These are the activations of a small neural network, seen along a few directions. Each row is one input.
In each table, some parts of the input vary, and every possible input appears once, in random order.
A made-up example of a description, with smaller parts first: one of 6 places along a line, together with either a single point or one of 9 places along a line or (one of 2 separate values, together with one of 8 places around a ring).
Shared parts are said once, and a part with two or three values counts as separate values.
(in the rows, 128 means zero)

Other details of the inputs shift rows strongly along two fixed directions, in all tables alike. That doesn't count.

Rows:
r1: [100 153 138 187  58  93 111  90 191 159 174 214 163 120 108]
r2: [121 156 141 179  89  96 110  81 165 159 147 200 166 131 117]
r3: [128 104 107 112 142 133 119 151  84 114 113  77  87 154 181]
r4: [156 105 142  54 191 170 151 166 148  77 108  45 131 107  64]
r5: [109 150 139 172  73 106 124 100 178 158 152 195 161 108  99]
r6: [124 134 134  97 144 154 165 147 123 131 128 134 135  93 117]
r7: [129 122 117 151 130 100  85 105 121 122 153 121 110 190 149]
r8: [ 97 136 118 172  90 101 114  98 112 168 144 175 118 148 158]
r9: [113 159 156 128  95 123 134 111 220 134 150 176 195  75  64]
r10: [153 160 167  72 155 180 192 142 189 124  97 149 214  27   7]
r11: [103 161 133 202  49  82  98  81 161 177 129 212 158 125 136]
r12: [114 110  90 184  97  91  74 117  58 142 127 115  55 211 237]
r13: [164  89 127  71 197 172 154 173 102  77 102  30  99 132  77]
r14: [185  84 128  53 234 175 148 170  84  65  92   9  99 149  78]
r15: [110 116 117 118 124 120 115 136 117 126 118  98 109 139 152]
r16: [134 107 119  92 173 126 111 135 109 101 124  62 102 163 148]
r17: [ 99 149 127 153  93  95  94  92 169 144 160 168 153 143 146]
r18: [125 107 102 140 124 120 104 137  70 128 107  88  82 172 167]
r19: [116  93  94 109 142 124 102 151  62 115 100  53  70 175 192]
r20: [148 101 106 149 138 124 113 146  70 112 125  97  62 177 198]
r21: [ 95 147 139 138  87 111 124 114 196 139 165 169 166  98 102]
r22: [178  91 121  86 197 162 133 173  75  75  93  25  84 159 120]
r23: [122 154 129 169  89 109 112  95 128 162 118 186 153 126 130]
r24: [135  90 124  40 213 167 151 173 122  72 149  34  99 133  95]
r25: [135 103 111 139 139 107  80 128 114 101 142  75  85 200 151]
r26: [142 106 118  90 177 155 159 163  84 104 128  92  91 127 168]
r27: [166 155 157 145 131 144 163 119 159 132 128 189 176  81  84]
r28: [128 148 124 183  92  99 102  93 109 159 129 182 131 154 174]
r29: [126 160 152 115 101 143 153 126 176 147 101 167 190  55  63]
r30: [118 156 137 162  93 128 151 109 132 166 141 204 152 100 121]
r31: [183 112 142  53 217 184 176 177 116  76 101  64 129  96  93]
r32: [153 110 147  73 191 176 179 156 143  94 138  90 138  98  40]
r33: [ 99 159 149 142  76 116 143 107 207 156 150 196 189  69  86]
r34: [112 117  98 152 109  96  75 125  76 135 112  99  75 191 231]
r35: [121 130 136 127 130 134 140 120 154 125 172 152 140 124  87]
r36: [ 90 132 107 169  80  79  72 104 114 156 119 134 106 171 204]
r37: [ 81 139 118 149  92 102 118 107 123 167 144 166 124 133 167]
r38: [139 138 137 132 116 138 136 130 136 135 103 137 152 103  86]
r39: [133 153 154  99 136 146 159 126 179 134 113 152 189  65  55]
r40: [118 129 113 166  94  97  94 119 106 142 125 144 101 154 218]
r41: [113 113 105 179  97  77  65 104 104 137 135 113  86 206 197]
r42: [ 96 116 102 125 122 115 112 129  75 146 125 114  86 158 195]
r43: [113 141 151  90 140 151 175 136 182 127 151 150 174  64  60]
r44: [153 101 114 126 165 145 143 149  63 109 135 103  71 159 179]
r45: [157 161 162 157 101 137 162 121 180 142 126 205 184  63  76]
r46: [128 139 134 127 124 149 160 124 122 146 122 159 147  96  90]
r47: [111 129 102 158 107  93  82 106  82 148 120 131  95 182 227]
r48: [174 121 157  55 189 200 209 185 157  81 110  93 160  42  50]
Description of these inputs: one of 2 separate values, together with one of 4 places along a line, together with one of 6 places along a line.
- Changing only the choice among 2 separate values turns r13 into r15. The same change can be made to r14. Which row results? => r39
- Changing only the choice among 2 separate values turns r47 into r28. The same change can be made to r36. Which row results? => r11
- Which other rows does r29 become when the choice among 2 separate values takes its other values? List them by row number. => r38
- Which other rows does r7 become when the place on the line of 4 takes its other values? List them by row number. => r1, r25, r35

Rows:
r49: [106 118  90 164 115  83  53 101  78 130 129 101  71 234 229]
r50: [129 156 137 147 107 137 153 114 143 150 119 184 163  86  83]
r51: [ 71 148 127 175  54  80  92  85 183 168 195 202 143 132 155]
r52: [169 105 140 108 172 141 135 146 109 107 108  84 113 148 101]
r53: [119 141 137 118 116 147 163 134 144 134 105 140 151  77  97]
r54: [107 115 123 123 106 106  96 129 150 128 135 106 126 145 133]
r55: [120 138 142 106 125 134 135 128 176 124 119 134 170  92  95]
r56: [194  91 115 100 202 168 139 175  52  86  91  46  76 156 152]
r57: [162 133 160 115 147 147 142 135 184  97 132 120 164 103  30]
r58: [105 125 115 131 122 131 144 131 113 143 153 134 111 122 157]
r59: [111  91  99 109 154 100  89 142  62 115 105  45  58 187 202]
r60: [172 109 131 121 163 154 154 149 107 106 105 100 117 121  95]
r61: [116 157 136 206  61  85  91  77 167 163 145 212 161 147 150]
r62: [115 138 141 100 138 137 150 127 179 122 157 144 155  93  98]
r63: [166 148 143 104 149 174 179 146 126 123 107 146 165  65  73]
r64: [ 92 150 103 182  67  92  91 110  84 172 113 168 100 152 245]
r65: [129 104 109 106 156 143 139 157  66 113 131  92  76 150 201]
r66: [126 152 148 136 113 125 142 108 154 151 125 177 172  97  77]
r67: [118 138 129 152  95 109 100 105 159 139 152 153 152 144 103]
r68: [134 104 138  57 197 168 173 161 125  89 134  70 116 107  85]
- Describe the family of inputs behind these rows. => one of 4 places along a line, together with one of 5 places along a line
- Changing only the place on the line of 5 turns r68 into r58. The same change can be made to r52. Which row results? => r60
- Which other rows does r62 become when the place on the line of 4 takes its other values? List them by row number. => r49, r55, r61
- Which other rows does r51 become when the place on the line of 4 takes its other values? List them by row number. => r54, r57, r67

Rows:
r69: [126  95  97 109 141 131 119 164  63 117  82  49  70 158 175]
r70: [180 101 112  99 200 141 119 147  71  84 129  64  78 191 166]
r71: [129 154 142  91 145 159 169 141 156 137 129 174 172  63 117]
r72: [148  92  98 130 172 134 104 138  50 112  94  55  73 191 125]
r73: [176 120 159 113 163 171 186 152 151 106 145 140 146  83  46]
r74: [ 82 155 146 149  89  90 121  93 198 156 182 191 153 108 108]
r75: [112 160 118 226  59  56  73  58 123 183 160 231 124 179 224]
r76: [134 128 148  76 143 163 149 132 204  99 120 102 179  79  18]
r77: [158 165 151 151 118 125 126 104 153 140 115 169 172 118 101]
r78: [120 101 114 113 144 137 143 156  83 123 135 101  74 135 185]
r79: [150  88 102 112 189 148 132 146  45  98 149  80  62 194 144]
r80: [118  84 107  90 177 119 100 145 109  89 167  39  76 183 161]
r81: [149 128 117 181 102 100  79 110 106 127 108 131 106 173 178]
r82: [ 88 157 129 146  83 125 147 107 118 176 130 187 148 101 131]
r83: [125 128 152  89 153 153 165 132 207 101 147 111 177  86  39]
r84: [144 147 151  94 133 164 172 157 154 116 101 130 167  56  95]
r85: [144 136 151  93 146 163 184 158 157 108 109 134 167  50  98]
r86: [134  96 108  97 167 139 127 163  72  94 121  68  65 145 210]
r87: [130 150 142 110 122 156 171 150 162 126 138 178 162  53 123]
r88: [108 128 115 136 123 107 110 120  96 149 111 133 112 149 216]
r89: [151  91 102 127 171 139 106 134  49 109 105  61  70 192 130]
r90: [116 142 130 105 125 153 169 134 124 151  93 134 159  72  67]
r91: [153 151 148 174 102 116 136 106 160 132 152 199 152 104 125]
r92: [132 131 137  77 153 175 185 146 119 129  96 110 152  66  52]
r93: [ 83 149 139 165  68  83 106  87 193 161 176 190 176 121 128]
r94: [169  92 116 125 168 145 117 158  69  94 116  52  65 190 147]
r95: [143 144 141 182  83 119 122 108 149 154 121 184 148 116 101]
r96: [121  83 102  90 150 114  74 144 103  94 114  26  91 188 140]
r97: [127  81 103  71 200 139 110 165 106  72 170  20  76 183 151]
r98: [ 85 148 129 151  90 120 155 104 121 177 138 197 146  99 139]
r99: [193 134 158 101 172 177 183 157 163  81 139 138 162  75  52]
r100: [ 63 154 124 183  51  61  57  81 151 173 162 176 125 176 180]
r101: [129 120 112 123 119 125 110 143  94 120  90  92 103 132 188]
r102: [ 72 138 102 160  87 109 125 106  83 178 161 192 100 147 205]
r103: [191 131 164 111 169 166 177 149 164  86 117 126 168  80  52]
r104: [141 162 139 198  70  99 101 100 162 154 105 194 167 116 119]
r105: [ 91 142 109 223  61  72  93  66  94 189 176 230 105 183 195]
r106: [111 147 152  95 142 138 156 133 206 119 178 151 166  82  51]
r107: [111 137 142  97 142 161 188 134 125 149 142 164 145  71  89]
r108: [ 68 147 104 203  38  82 106 104 112 191 167 227 103 143 242]
r109: [192 140 158  93 180 167 156 144 159 103  71 102 183  81  22]
r110: [155 154 149 156 123 117 136  99 155 139 124 179 171 116 110]
r111: [134 137 147  98 129 166 182 159 143 127 112 130 153  64  84]
r112: [178 126 152 118 152 168 162 154 155 112  91 115 157  85  24]
r113: [196 139 161  88 184 174 160 141 156  96  82 104 181  81  25]
r114: [111 131 106 150  91  99  97 132  97 141  86 117 109 141 202]
r115: [107 144 140 112 130 143 152 125 214 120 180 153 172  90  66]
r116: [104 145 110 237  41  70  89  85 116 179 182 238 106 178 216]
r117: [ 81 156 141 158  61  85  88  86 189 164 142 188 166 117 105]
r118: [ 95 146 138 146  70  98  97  95 186 149 147 168 177 114 100]
r119: [ 92 114 121 134 122  86  87 113 134 128 155 105 100 175 162]
r120: [129 118 111  95 158 131 111 147  72 122  92  67  92 162 200]
r121: [116 161 137 133  93 120 128 111 146 165  92 172 173  85 139]
r122: [116  84  96  96 151 120  78 137 113  91 107  27  82 192 139]
r123: [140 139 144 182  95 116 143 112 149 147 145 193 147 119 113]
r124: [152  96 107 119 180 144 118 140  48 102 119  57  70 194 132]
r125: [122  92 112  85 162 125  86 149 102  91 141  28  88 193 151]
r126: [119  92 107  89 163 131  92 144 114  90 132  27  79 197 147]
r127: [141 103 115 141 158 129 129 122  70 120 134 108  90 178 134]
r128: [ 87 116 106 146 113  92  89 103 146 130 176 116  95 178 178]
r129: [202 136 166  90 178 185 176 162 161  77 103 100 169  77  29]
r130: [124 126 110 112 135 118 107 137  89 136  70  86 115 142 177]
r131: [121 111 110 125 116 129 122 145  85 133  99  92  89 138 173]
r132: [135 145 150  86 153 158 174 138 154 134 121 157 168  58 109]
r133: [ 94 113 112 128 109  87  66 116 128 128 119  92 106 173 141]
r134: [ 98 145 135 163  72 113 152 120 144 170 137 199 145  90 155]
- Changing only one part turns r117 into r133. The same change can be made to r113. Which row results? => r109
- Changing only one part turns r114 into r87. The same change can be made to r112. Which row results? => r116
- Describe the family of inputs behind these rows. => one of 6 places along a line, together with either one of 3 separate values or (one of 2 separate values, together with one of 4 places along a line)
- Start at r97 and move only the place on the line of 6, one step at a time. The first step leads to r80. Which rows follow, in order? => r93, r125, r118, r96
- Which other rows does r69 become when the place on the line of 6 takes its other values? List them by row number. => r78, r108, r111, r131, r134
- Which other rows does r81 become when the choice among 2 separate values takes its other values? List them by row number. => r101
- Which other rows does r119 become when the choice among 3 separate values takes its other values? List them by row number. => r83, r93
